A small network was shown many inputs. Here are its activations along a few directions, one row for each input.
Each table varies a few parts of the input and shows all the possible inputs, shuffled.
A made-up example of a description, with smaller parts first: ring(8) and (point or line(11) or (values(3) and line(6))).
Shared parts are said once, and a part with two or three values counts as separate values.
In the rows, 128 means zero.

Other details of the inputs vary at random and push rows far along three fixed directions, the same in every table; ignore that.
These rows show it; all are for the same input, with only those details redrawn:
[174 142 112 135 150 111  96 122 151 137 163 176 130 110]
[ 95 119 131 103 140 135 114 148 104 172 147 135  92 197]
[133 148 115 132 111 121 110 106 175 133 182  95 109 116]
[121 132 116 113 142 126  94 121 136 171 166 140 109 168]
[195 144 123 150 134 108 127 142 146  87 160 174 129  63]
[109 123 155 127 107 131 162 179 100 107 137 106  81 143]
[176 145 120 144 130 110 115 131 152 109 164 155 125  86]
[125 131 112 105 154 126  79 115 137 188 162 160 116 180]

Rows:
row 1: [125 116 144 114 141 144 140 168  94  78  55 141 137 109]
row 2: [152 176 115 120 108 127 140 110 125 131 140  67 120  79]
row 3: [111  86 129 124 148 120 117 128  86 171  91 179 141 167]
row 4: [128 104 135 135  96 144 142 132 135 103 116 118 138 118]
row 5: [102 104 142 140  79 143 156 127 137 102 126  92 125 125]
row 6: [121 104 143 131 152 144 122 144 108 151 113 188 127 184]
row 7: [147 108 154 171 134 134 182 188 103  61 103 192 123 107]
row 8: [137  88 150 135 109 125 160 167  77  99  68 135 139 114]
row 9: [171 158 111 132 127 107 113 115 147 136 170 140 134  75]
row 10: [115  96 122 114 167 125 119 134 105 160  71 179 150 164]
row 11: [ 97  85 122 105 125 135 111 111 100 179 100 120 136 184]
row 12: [158 135 151 117 122 126 160 191  71 111 121 143 112 109]
row 13: [119 132 110 109 156 125  82 112 144 189 164 161 115 179]
row 14: [174 140 111 135 151 112  97 122 149 136 164 175 132 110]
row 15: [ 91 117 111 144  88 145 123  80 188 127 161  73 135 118]
row 16: [122 137 147 126  91 128 152 147 132 107 155  82  91 127]
row 17: [167 137 135 119 119 123 128 157 126 113 140 141 114 115]
row 18: [ 86 147 132 138 127 115 141  64 166 126 155  57 143 118]
row 19: [137 113 130 106 155 148 107 158 103 148 116 174 118 191]
row 20: [146 176 101 133 141 108 120  82 142 166 158 119 129  91]
row 21: [ 92 125  99 104 178 135  74  92 152 169 104 165 153 160]
row 22: [ 55 128 157 105 119 136 158 110 103 137 122  36 119 179]
row 23: [118  86 150 153 118 116 177 168  80  96  80 153 130 112]
row 24: [104 154 147 109 102 134 176 150  71 133 115  61  87 132]
row 25: [145 137 147 146 161 100 147 104 117 107 120 155 158  93]
row 26: [148 133 105 120 166 124  85  97 153 122  97 178 166 100]
row 27: [ 79  92 159 135  79 129 174 143  94 115  94  70 111 146]
row 28: [ 82 131 137 127 113 139 144 133 134  84  95  84 121 110]
row 29: [125 127 170 133 155 108 166 132  83 108 102 144 144 125]
row 30: [ 97 122 142 121 117 143 139 148 117 127 136 116 101 188]
row 31: [154 175 100 131 140 111 114  78 138 164 158 118 131  89]
row 32: [165 127 108 162 140 106 132 124 158  90  94 168 173  54]
row 33: [161 171  96 111 154 111  98  66 133 192 155 140 136 119]
row 34: [126 123 126 134 115 150 115 116 158 130 137 119 132 152]
row 35: [108 150 139 133  98 123 162 153 117 117 156  77  97 109]
row 36: [124 129  99 129 121 129 101  84 189 135 115  85 162 106]
row 37: [104 128 113 155 112 121 140 112 173 103 112  92 150  87]
row 38: [190 141 125 124 131 125 115 158 129 114 137 157 128 100]
row 39: [125  93 111 103 169 135 108 140 106 162  64 168 151 163]
row 40: [157 120 151 160 135 127 169 195  90  60 114 187 114 113]
row 41: [ 67 134 123 102 106 148 109 102 158 120 102  45 125 143]
row 42: [148 151 136 112 106 130 141 155 109 127 138  94 112 107]
row 43: [135 135 130 146  90 150 131 120 171  95 139  90 137 116]
row 44: [111 149 119 128  91 143 109  98 186 124 172  59 118 152]
row 45: [129 119 137 161 122 139 140 145 135  97 130 155 130 126]
row 46: [112 129 125  86 149 131 105 133  86 203 144 144 108 192]
row 47: [ 79  88 128 118 132 150 122 123 114 167 121 137 123 187]
row 48: [143  95 119 123 131 144 109 125 122 138 109 164 155 137]
row 49: [116 146 125 158 102 136 143 130 165  86 167  99 117 119]
row 50: [190 146 123 138 166 109 112  90 145 105 127 150 184  59]
Q: Describe the family of inputs behind these rows.
A: line(5) and (point or line(9))
Q: The inputs of row 46 and row 12 match in every part but the line(5) part. If row 29 is changed in the same way as row 46 into row 12, which row does it become?
A: row 22
Q: Change only the line(9) part in row 6. List by row number the other rows that result.
A: row 5, row 10, row 16, row 26, row 27, row 30, row 33, row 46
Q: Which other rows agree with row 28 in the line(5) part? List them by row number.
A: row 3, row 9, row 14, row 25, row 31, row 32, row 40, row 45, row 47
Q: Change only the line(9) part in row 42. List by row number the other rows that result.
A: row 1, row 2, row 8, row 19, row 38, row 39, row 43, row 48

Rows:
row 51: [127 121 152 123 134 128 164 181  73 108  98 145 108 132]
row 52: [135 128 126 135 102 139 125 140 154 104 141 113 120 119]
row 53: [131 125 143 138 132 124 151 155 106 106 120 146 120 122]
row 54: [127 139 131 137 115 126 138 125 140 111 141 108 122 112]
row 55: [127 133 130 136 112 128 137 122 139 112 129 105 131 112]
row 56: [188 130  98 140 174 111  82  95 155 146 135 218 173  96]
row 57: [125 111 141 138 130 128 148 146 112 102  99 144 136 119]
row 58: [115 140 135 138  98 127 144 126 143 115 157  83 109 121]
row 59: [123 127 126 131 114 128 133 120 140 111 114 102 137 108]
row 60: [ 86 126 112 111 129 139  98  88 150 180 144  98 126 179]
row 61: [161 136 116 119 152 119 106 127 121 152 138 169 132 125]
row 62: [112 141 135 131 103 131 143 124 141 113 143  77 115 121]
row 63: [123 131 109 128 124 130  99  82 171 141 137 106 151 123]
row 64: [ 87 105 134  81 169 142 110 154  60 210 114 165  99 238]
row 65: [175 129 122 139 149 117 124 133 124 113 114 182 152  88]
row 66: [139 126 144 135 127 124 152 160 101 110 128 145 113 123]
row 67: [161 136 103 126 149 120  94  98 150 148 132 160 154 107]
row 68: [104 127 131 130 101 134 139 116 145 111 120  76 130 118]
row 69: [137 141 133 133 110 125 138 131 134 116 149 105 117 113]
row 70: [126 120 154 125 134 129 165 180  74 106 100 146 109 134]
row 71: [ 79 117 114 115 129 138  99  86 155 172 134  97 134 177]
Q: Describe the family of inputs behind these rows.
A: point or (line(4) and line(5))
Q: Change only the line(4) part in row 61. List by row number the other rows that result.
A: row 51, row 59, row 67
